A small network was trained on made-up records. Each row is its average activation on records with the value named, seen along a few directions.
Values that are neighbours, or in one group, have similar rows; names and order tell nothing.
In the rows, zero is written as 500.
Random noise pushes rows far along 22 fixed directions. That doesn't count. These rows show it; they differ only by the noise:
493	471	294	655	620	545	480	464	572	436	367	585	402	274	391	512	675	440	337	476	599	369	434	577	343	227	462	457	235	490	615	437	147
721	523	464	453	503	310	421	541	348	225	503	579	712	455	707	392	513	768	414	622	422	471	566	528	393	468	458	555	540	452	378	545	299
375	292	836	476	753	367	630	149	617	566	503	502	656	466	598	611	540	608	351	550	390	316	497	495	745	422	599	400	607	511	413	433	635
394	693	521	438	362	706	402	603	444	561	319	595	660	429	476	372	530	413	444	634	504	717	278	292	711	570	362	559	607	405	458	504	453
325	521	498	563	659	567	369	376	450	494	721	778	559	532	421	320	437	433	435	568	284	242	594	492	486	477	496	31	470	661	293	409	757
613	155	569	598	374	628	277	384	216	561	177	732	232	321	513	540	642	807	704	497	317	420	606	661	556	661	458	603	437	556	478	492	731
664	390	455	365	603	389	395	414	607	698	663	584	545	364	479	362	633	505	524	634	409	352	761	530	480	306	572	507	421	292	465	730	520
201	462	790	599	665	279	606	299	427	369	433	448	389	629	551	492	630	379	517	425	604	614	430	263	370	499	511	371	662	477	481	528	527
573	448	440	394	366	375	582	555	708	391	613	491	833	514	488	682	482	632	568	432	560	533	534	530	714	480	554	741	484	359	502	458	614
425	657	698	474	403	452	558	155	594	512	302	402	401	576	664	184	425	579	402	429	365	490	413	230	467	681	451	504	505	806	369	591	427
299	581	620	412	610	453	385	737	544	495	473	407	489	684	376	739	544	610	254	430	747	661	288	528	511	501	312	490	589	613	525	581	658
454	739	607	401	615	661	699	455	453	461	492	520	592	715	531	252	369	467	508	522	353	545	256	381	510	562	438	498	453	619	576	586	481
412	385	648	291	678	274	529	388	341	781	459	474	211	687	619	234	316	596	515	524	577	517	236	704	187	538	684	578	547	545	644	570	637
360	691	352	264	767	353	576	340	481	651	508	493	618	682	395	55	637	379	541	614	464	499	488	271	491	361	451	273	459	523	590	691	543
502	572	274	588	244	355	458	381	614	519	531	713	547	531	611	451	531	627	719	282	444	419	242	764	472	362	551	759	434	690	530	325	750
479	316	265	497	619	486	449	585	331	444	625	394	542	379	219	541	592	164	608	431	516	652	516	437	477	640	325	688	437	429	444	650	790
492	394	500	502	898	413	324	537	245	474	394	547	730	270	514	401	311	349	319	592	547	674	454	517	663	521	254	399	451	353	382	510	462
775	385	329	493	610	581	350	551	298	664	502	377	354	514	576	410	508	547	523	617	503	527	732	664	472	358	542	635	655	445	388	560	553
646	313	372	284	488	609	479	470	289	671	520	317	546	431	445	318	540	458	425	907	416	461	836	389	591	508	659	477	615	346	441	533	462
430	513	613	502	672	393	361	533	273	312	705	472	458	650	348	548	475	530	474	419	496	587	363	523	259	333	469	512	566	487	367	673	484
276	545	407	400	266	326	433	464	534	297	496	666	728	225	582	532	778	541	248	669	464	244	346	425	370	763	517	188	595	464	422	321	372
594	437	531	596	871	533	561	586	252	614	481	347	489	496	374	516	584	300	526	641	403	623	576	530	656	336	262	514	404	643	700	650	413
525	453	228	605	704	558	395	546	406	665	653	346	273	418	273	491	223	296	634	220	587	492	310	742	410	516	581	481	649	671	361	360	331
462	430	535	398	605	459	707	551	419	604	477	630	459	465	541	501	598	525	756	545	502	368	399	625	533	637	560	317	549	600	845	412	465


Values of D:
d5: 738	512	390	503	592	658	690	499	496	455	498	470	624	304	571	341	559	378	362	686	248	390	600	405	497	663	409	587	356	449	476	617	372
d9: 395	535	397	499	650	186	677	653	732	664	482	488	459	607	494	466	603	560	308	623	594	310	403	663	287	512	639	297	437	537	753	364	209
d13: 451	719	318	546	465	376	371	432	475	611	557	427	583	615	496	482	653	371	405	588	316	440	466	621	383	260	458	397	352	353	522	568	518
d11: 572	603	149	670	162	481	395	483	750	280	535	487	575	473	367	631	571	650	433	313	426	352	490	491	385	448	607	657	456	452	225	352	334
d2: 606	408	268	493	379	504	499	520	421	513	606	356	338	384	378	486	347	230	568	393	539	620	488	654	221	478	526	845	131	333	596	627	553
d15: 414	582	369	270	279	572	466	495	406	104	410	516	628	549	359	531	633	820	417	517	672	470	440	286	446	384	514	411	500	591	528	464	369
d12: 337	480	418	336	405	280	515	483	408	555	583	401	410	606	428	455	371	394	502	469	600	594	349	642	246	517	598	568	282	434	681	510	647
d10: 593	594	334	618	445	394	230	762	555	574	435	689	555	452	594	382	431	596	293	653	470	461	614	641	439	530	317	356	301	542	480	447	500
d6: 509	611	214	470	271	618	568	438	565	592	541	509	470	481	609	189	444	375	493	595	531	456	520	394	489	481	594	539	598	818	421	309	660
d14: 403	494	691	372	390	152	392	522	413	620	481	359	736	691	423	484	360	750	293	800	374	555	537	490	696	483	548	363	476	595	523	436	343
d7: 573	583	543	488	419	496	416	538	344	528	563	176	479	682	630	651	258	528	214	600	449	573	507	693	392	430	585	580	508	390	417	477	427
d1: 559	488	402	541	253	264	354	303	392	404	538	505	555	299	644	432	508	408	594	401	297	529	461	592	308	685	507	684	390	262	316	584	524
d3: 537	566	428	362	342	625	465	547	348	466	353	218	567	585	655	576	433	473	330	676	691	709	695	400	641	468	522	508	665	337	474	398	579
d8: 558	531	326	320	344	481	665	249	394	157	716	447	822	626	380	460	247	670	598	485	405	323	433	565	498	212	786	492	282	523	562	300	250
d4: 503	451	822	748	493	643	523	457	610	703	706	475	333	340	435	715	362	296	322	579	214	315	411	645	456	406	540	458	383	684	526	483	320
The values of D form 3 separate groups.
Which other values are in the same group as d10? Give them in the order they are listed. -> d9, d15, d14, d8
Which other values are in the same group as d11? Give them in the order they are listed. -> d13, d7, d3, d4

Values of M:
m7: 578	567	547	725	531	671	602	489	768	358	507	706	464	573	543	474	417	514	634	259	467	471	546	464	491	453	529	586	372	375	429	490	462
m1: 522	339	489	368	490	378	518	480	425	408	622	417	662	528	470	550	599	637	271	756	502	446	556	496	416	313	675	636	573	347	417	495	509
m8: 619	262	824	517	605	429	498	558	150	392	642	642	360	532	606	392	316	558	473	710	404	584	427	609	216	358	463	771	349	676	633	667	631
m3: 631	456	281	533	299	543	555	533	524	374	546	469	539	495	475	445	450	455	524	515	538	583	557	466	385	396	622	833	394	371	449	464	487
m6: 352	499	520	521	462	420	582	400	639	529	544	399	447	541	360	550	435	427	430	421	479	415	424	463	418	524	627	416	405	507	530	438	352
m10: 487	594	407	311	623	500	427	440	571	537	434	588	718	521	495	294	521	592	408	587	596	514	516	354	637	308	488	414	546	363	422	546	516
m5: 750	338	544	530	553	546	563	454	521	538	465	643	592	194	576	523	577	587	584	586	396	387	569	536	702	379	459	649	465	625	567	514	410
m2: 399	495	558	615	596	359	614	289	485	362	494	301	459	673	430	644	606	584	480	392	516	480	399	480	412	212	673	536	649	470	433	429	309
m9: 376	393	604	429	131	439	448	506	517	517	305	607	460	397	363	517	763	733	425	744	448	421	526	352	511	586	551	490	400	608	647	467	367
m4: 511	447	409	506	478	462	389	417	421	595	526	309	513	369	479	566	498	378	472	494	557	570	521	538	616	432	520	567	644	484	367	443	445
The values of M form a ring.
Which values are neighbours of m10? Give them in the order they are listed. -> m8, m6
Which values are neighbours of m4? Give them in the order they are listed. -> m1, m9

Values of T:
t4: 443	551	622	523	281	458	412	333	430	527	569	434	549	473	593	545	426	461	551	436	321	527	323	625	558	557	510	645	501	511	434	481	612
t29: 294	394	405	550	446	457	584	452	515	490	499	502	527	500	340	518	611	312	412	613	546	536	550	399	451	413	506	510	244	472	625	433	665
t24: 476	528	574	502	329	551	515	449	484	533	611	392	405	572	546	545	366	500	586	507	603	540	617	436	553	372	638	430	640	701	513	380	396
t15: 441	456	452	536	686	481	328	448	532	686	490	589	607	507	298	591	691	552	570	446	395	502	385	580	751	321	487	532	668	353	345	528	586
t9: 497	577	598	872	443	520	369	543	350	376	451	625	522	445	344	594	711	498	648	486	188	582	521	392	671	362	283	487	469	644	432	552	266
t19: 676	643	433	480	411	814	456	641	532	490	458	542	376	517	586	552	555	626	625	459	573	382	683	522	572	545	444	295	617	681	533	479	456
t27: 413	438	571	278	576	327	483	386	478	414	527	513	546	468	452	409	206	602	467	366	699	584	245	466	411	394	561	572	425	558	532	532	448
t16: 612	562	389	656	457	590	526	713	586	443	546	578	433	594	420	399	307	468	566	407	504	588	512	498	424	518	380	693	319	741	517	506	638
t23: 403	527	487	561	619	575	556	377	446	366	409	612	582	476	565	532	614	434	552	415	420	455	331	503	486	579	465	401	531	279	476	453	568
t17: 601	389	336	503	778	455	662	491	219	284	452	369	646	679	636	502	641	458	532	630	549	544	717	494	511	425	451	450	570	391	569	453	661
t25: 668	371	333	549	617	514	317	450	441	591	408	512	305	416	437	439	573	646	589	340	338	342	583	609	473	734	438	470	637	567	254	564	549
t18: 660	508	423	612	496	625	560	485	416	449	519	604	303	439	587	410	582	459	669	486	462	420	577	588	275	418	516	537	386	546	598	539	429
t22: 325	519	491	421	577	516	621	408	644	848	327	515	397	596	623	445	653	442	366	607	476	369	346	615	513	575	612	406	540	344	658	414	697
t1: 679	595	513	357	593	629	529	692	550	494	630	605	579	496	639	539	380	588	412	534	549	424	470	650	479	459	404	475	410	604	637	583	522
t12: 556	443	793	491	507	725	551	458	543	682	393	545	424	362	445	517	359	471	609	510	402	526	489	487	743	594	474	528	373	531	644	565	336
t5: 435	482	433	449	505	434	543	441	484	359	717	491	691	480	365	458	458	329	573	463	585	543	482	378	537	285	530	558	521	536	475	487	568
t3: 243	463	395	560	618	356	349	477	464	651	685	590	442	609	430	492	324	296	427	451	478	426	414	803	270	542	568	251	278	328	507	386	775
t8: 531	429	541	594	646	654	533	646	630	788	527	471	338	495	422	549	455	355	488	593	724	599	561	565	585	156	686	596	640	355	542	419	352
t26: 513	513	449	488	235	535	381	668	429	465	500	382	386	520	424	693	475	501	506	482	673	621	566	572	435	465	450	584	367	588	634	494	547
t13: 668	588	475	681	338	663	505	539	533	389	454	509	374	587	676	384	447	529	507	500	531	586	675	447	379	386	594	695	551	381	355	468	422
t2: 534	470	447	412	325	651	455	465	283	357	315	521	397	456	579	423	445	669	474	530	658	590	430	463	392	445	617	609	607	492	449	397	369
t10: 612	616	489	555	599	555	636	504	586	453	259	574	478	514	606	431	482	667	710	362	597	467	630	441	687	503	490	312	564	546	612	390	224
t14: 467	651	486	333	555	644	468	531	482	406	728	408	480	567	445	708	407	513	492	291	656	439	377	598	442	415	481	345	595	658	486	533	565
t28: 529	420	378	476	555	445	496	347	419	495	687	428	593	333	489	380	379	286	556	531	547	512	464	480	497	367	601	577	591	501	373	430	434
t6: 467	483	545	488	412	589	443	356	662	421	357	358	421	698	660	671	328	796	293	281	659	496	617	617	542	501	602	550	498	400	286	401	740
t20: 492	412	533	558	478	545	560	518	497	452	467	450	462	356	648	617	393	320	476	468	580	525	641	513	549	769	471	380	483	459	532	386	497
t7: 471	548	494	363	206	501	518	504	530	322	685	426	588	449	423	677	460	459	709	395	631	512	563	454	518	446	536	467	432	541	655	508	464
t11: 476	509	465	728	636	161	491	445	459	367	562	426	565	667	563	772	694	643	586	305	422	455	449	776	532	317	440	490	561	581	522	405	519
t30: 552	293	373	375	546	693	736	406	521	333	464	600	367	408	427	410	597	559	554	475	545	261	605	375	321	630	664	477	451	493	541	501	576
t21: 569	527	467	563	593	485	559	547	612	522	545	670	545	298	642	457	503	339	748	383	699	582	515	409	640	372	439	522	693	563	534	458	542
The values of T form a network in which each value has 4 neighbours.
Which values are neighbours of t18? Give them in the order they are listed. -> t29, t8, t26, t28
Which values are neighbours of t9? Give them in the order they are listed. -> t22, t6, t20, t11
Which values are neighbours of t21? Give them in the order they are listed. -> t27, t16, t14, t30
Which values are neighbours of t17? Give them in the order they are listed. -> t19, t23, t1, t3
Each value of T is a pair of two hidden parts, and every pair occurs once (5 first parts, 6 second parts).
t28 and t5 share the first part; t28 and t18 share the second. Which value has the first part of t18 and the second part of t5? -> t10
t20 and t27 share the first part; t20 and t2 share the second. Which value has the first part of t2 and the second part of t27? -> t21
t23 and t15 share the first part; t23 and t16 share the second. Which value has the first part of t16 and the second part of t15? -> t8
t11 and t17 share the first part; t11 and t6 share the second. Which value has the first part of t6 and the second part of t17? -> t14
t9 and t1 share the first part; t9 and t13 share the second. Which value has the first part of t13 and the second part of t1? -> t26
